Here are a small network's activations along a few directions, averaged over the inputs that share one value of a field.
Related values have similar rows: they may be neighbours, one step apart, or belong to one group.
In the rows, zero is written as 500.
Random noise pushes rows far along 13 fixed directions. That doesn't count. These rows show it; they differ only by the noise:
[596 582 573 438 833 544 363 453 318 422 430 459 637 478 568 448 608 632
 661 435 379 455 126 423 599]
[701 501 536 456 442 494 438 572 471 544 460 641 361 477 447 463 547 402
 517 484 491 539 535 413 441]
[495 505 524 453 338 342 235 502 919 461 526  78 524 461 519 383 532 643
 511 620 650 481 464 599 505]
[542 578 495 409 540 419 430 849 460 523 519 334 420 384 474 633 473 534
 602 400 619 476 506 448 514]
[504 656 402 602 527 478 453 481 356 641 605 600 427 536 458 380 404 459
 586 592 305 671 404 436 574]
[647 331 310 690 532 533 409 356 407 198 633 741 610 515 626 612 709 513
 521 635 346 562 315 611 495]
[483 341 825 426 411 626 383 494 585 496 749 754 467 610 437 589 633 367
 527 730 547 553 287 641 390]
[354 475 624 482 452 456 529 518 639 656 393 350 315 571 407 379 427 572
 567 479 420 445 357 470 651]
[685 544 307 577 610 469 451 437 409 366 513 601 645 446 633 513 656 459
 515 514 485 493 565 490 409]
[488 567 518 358 531 428 630 574 304 652 337 531 620 511 371 463 648 534
 569 324 570 436 576 357 394]
[337 629 467 535 347 440 442 482 356 420 487 621 410 556 458 346 563 530
 636 461 457 492 659 589 547]
[597 569 435 572 680 554 293 167 429 354 482 579 607 595 662 501 423 455
 685 345 507 430 635 590 502]
[571 473 661 432 648 549 382 289 499 254 348 492 555 552 640 470 592 592
 583 303 589 250 518 537 529]
[430 379 511 422 402 398 620 609 579 617 398 409 557 510 375 502 703 543
 532 490 562 450 439 473 417]
[326 661 268 661 462 399 540 744 643 586 592 448 364 409 588 483 477 378
 487 701 425 514 680 617 567]


Values of L:
l25: [638 248 640 511 532 576 816 447 474 551 491 708 394 596 514 621 567 368
 412 425 542 378 461 364 387]
l22: [621 504 352 615 562 469 526 406 592 601 639 329 551 470 591 355 415 308
 638 610 482 664 403 514 407]
l15: [447 588 508 545 577 429 561 736 618 670 528 203 166 413 493 372 332 476
 630 577 368 563 316 402 653]
l18: [640 638 396 589 708 591 348 474 416 530 564 460 418 441 615 483 251 385
 597 509 398 619 461 424 558]
l13: [558 254 560 443 565 557 482 496 633 634 448 508 506 555 430 781 456 344
 682 369 570 467 421 603 426]
l29: [383 385 349 445 535 506 628 545 589 646 334 575 656 449 461 610 735 347
 484 552 493 493 603 551 334]
l20: [312 499 492 549 402 510 383 580 533 301 525 390 366 515 524 383 542 621
 587 579 419 507 387 665 687]
l4: [446 622 349 379 310 429 314 652 617 637 228 550 527 370 373 401 662 531
 395 552 436 568 700 531 513]
l7: [589 355 620 582 365 488 829 488 329 349 737 556 333 572 585 393 643 499
 512 507 593 532 301 309 351]
l30: [634 285 531 542 447 537 461 415 635 491 508 471 385 570 445 585 374 434
 644 395 525 522 383 559 496]
l24: [468 541 416 535 448 585 366 480 453 415 607 647 575 508 535 499 539 378
 486 607 483 598 595 634 460]
l23: [632 531 518 426 685 545 557 384 363 559 386 613 700 455 564 458 679 367
 557 395 548 484 474 413 318]
l8: [538 535 646 472 437 496 344 430 738 452 529 476 374 486 547 412 446 379
 512 600 577 482 652 617 473]
l27: [455 596 453 576 463 506 480 484 499 444 700 411 524 464 595 415 386 477
 440 606 509 592 506 539 532]
l2: [492 639 343 654 589 491 331 674 572 406 592 468 346 324 667 447 516 338
 677 678 347 594 383 679 610]
l10: [325 308 657 301 474 505 551 462 665 550 257 363 737 594 315 606 651 798
 381 389 577 317 366 566 541]
l16: [441 645 266 619 407 411 673 783 401 513 545 402 284 417 524 437 421 437
 589 423 520 557 690 435 507]
l11: [422 505 673 342 349 442 535 517 503 574 535 387 498 544 379 334 624 536
 602 507 659 557 501 418 325]
l9: [636 439 571 498 514 384 505 427 599 123 490 187 488 369 714 288 709 597
 601 467 684 374 384 492 416]
l3: [501 454 504 546 468 532 444 636 461 481 521 518 341 446 461 438 496 471
 627 499 387 633 265 534 574]
l1: [512 406 713 311 342 509 365 468 356 393 456 491 517 553 330 498 542 563
 777 189 721 487 481 568 393]
l21: [527 765 550 511 545 563 236 360 456 440 411 564 345 455 591 147 413 385
 626 556 358 566 568 562 577]
l26: [570 660 432 536 682 504 679 475 410 543 415 387 487 475 590 279 484 483
 480 480 437 421 497 350 557]
l19: [428 547 470 459 567 499 413 567 465 398 398 489 626 425 495 522 620 554
 535 558 472 444 517 635 530]
l28: [409 760 618 402 781 620 492 554 316 457 472 688 717 394 590 529 508 534
 261 646 411 401 512 516 575]
l17: [720 478 461 517 449 404 627 540 432 444 361 297 295 432 498 250 541 544
 590 399 526 486 467 283 473]
l6: [238 553 497 527 464 445 543 750 540 463 509 193 356 444 486 479 358 761
 443 448 474 480 338 492 746]
l14: [515 344 686 494 594 605 677 283 585 483 539 624 579 537 605 522 562 384
 360 586 535 434 417 452 383]
l5: [701 438 452 488 618 588 532 593 690 691 324 516 414 414 513 550 503 317
 364 611 396 505 512 404 457]
l12: [695 462 703 431 525 617 355 288 328 229 488 637 434 575 539 421 461 530
 603 334 546 441 473 520 536]
The values of L form a network in which each value has 4 neighbours.
List every value one step from l27, in the order listed.
Answer: l22, l24, l3, l21
List every value one step from l13, in the order listed.
Answer: l25, l30, l8, l2
List every value one step from l16, in the order listed.
Answer: l20, l7, l10, l6
List every value one step from l29, in the order listed.
Answer: l18, l4, l11, l14
List every value one step from l17, in the order listed.
Answer: l15, l26, l19, l5
Each value of L is a pair of two hidden parts, and every pair occurs once (6 first parts, 5 second parts).
Changing only the second part turns l4 into l6. l25 has the same second part as l4; what does that change turn l25 into?
Answer: l10
Changing only the second part turns l22 into l28. l26 has the same second part as l22; what does that change turn l26 into?
Answer: l17
Changing only the second part turns l11 into l7. l8 has the same second part as l11; what does that change turn l8 into?
Answer: l13
Changing only the second part turns l16 into l5. l3 has the same second part as l16; what does that change turn l3 into?
Answer: l21

Values of H:
h6: [714 358 332 630 712 534 516 348 650 447 418 455 568 436 722 692 429 460
 346 490 478 467 520 424 505]
h14: [597 479 333 654 569 496 742 527 495 546 644 515 444 548 601 696 326 502
 342 411 581 445 653 378 445]
h10: [469 744 408 563 673 550 418 419 539 587 523 420 530 498 584 384 263 358
 567 565 471 529 678 540 511]
h12: [541 457 498 495 540 565 467 548 676 596 427 627 351 497 476 515 554 414
 435 665 309 518 461 503 564]
h11: [341 458 500 552 477 581 471 398 592 592 550 699 528 540 509 495 486 319
 470 628 387 559 525 655 488]
h16: [701 704 540 283 634 508 418 523 439 566 484 466 798 361 529 537 501 404
 328 485 736 472 832 409 261]
h13: [830 453 287 531 279 419 568 432 449 564 560 712 564 507 379 667 416 457
 334 429 578 615 757 377 331]
h9: [577 719 735 401 584 561 321 636 436 356 865 617 602 460 620 672 422 505
 373 584 759 439 623 568 437]
h4: [330 353 480 556 524 492 701 311 646 680 463 508 659 559 532 369 707 234
 635 629 552 513 544 586 270]
h2: [342 515 598 687 493 571 472 345 764 428 879 424 343 573 794 418 378 187
 670 650 656 544 557 731 399]
h1: [278 557 332 669 776 434 732 495 571 818 519 292 595 509 523 635 305 454
 611 564 378 462 416 559 591]
h15: [730 557 474 537 758 563 538 430 283 258 404 536 525 473 728 722 283 763
 107 294 437 306 579 199 720]
h7: [465 400 695 451 405 424 475 398 237 325 532 452 484 631 336 323 663 779
 709 455 406 542  38 405 585]
h3: [774 331 695 266 426 554 260 801 327 232 449 487 306 391 450 580 611 392
 861 224 768 497 392 550 393]
h8: [758 419 539 539 318 441 449 309 711 379 508 274 389 520 574 322 474 666
 299 465 587 474 430 284 510]
h5: [789 491 104 610 347 401 504 631 188 226 483 536 572 358 469 544 599 649
 503 332 460 650 639 455 469]
The values of H form a 2 by 8 grid.
List every value one step from h16, in the order listed.
Answer: h10, h4, h3
List every value one step from h12, in the order listed.
Answer: h14, h15, h7
List every value one step from h2, in the order listed.
Answer: h6, h11, h8
Each value of H is a pair of two hidden parts, and every pair occurs once (2 first parts, 8 second parts).
Changing only the second part turns h10 into h16. h5 has the same second part as h10; what does that change turn h5 into?
Answer: h3
Changing only the second part turns h11 into h14. h4 has the same second part as h11; what does that change turn h4 into?
Answer: h12
Changing only the second part turns h2 into h8. h6 has the same second part as h2; what does that change turn h6 into?
Answer: h15
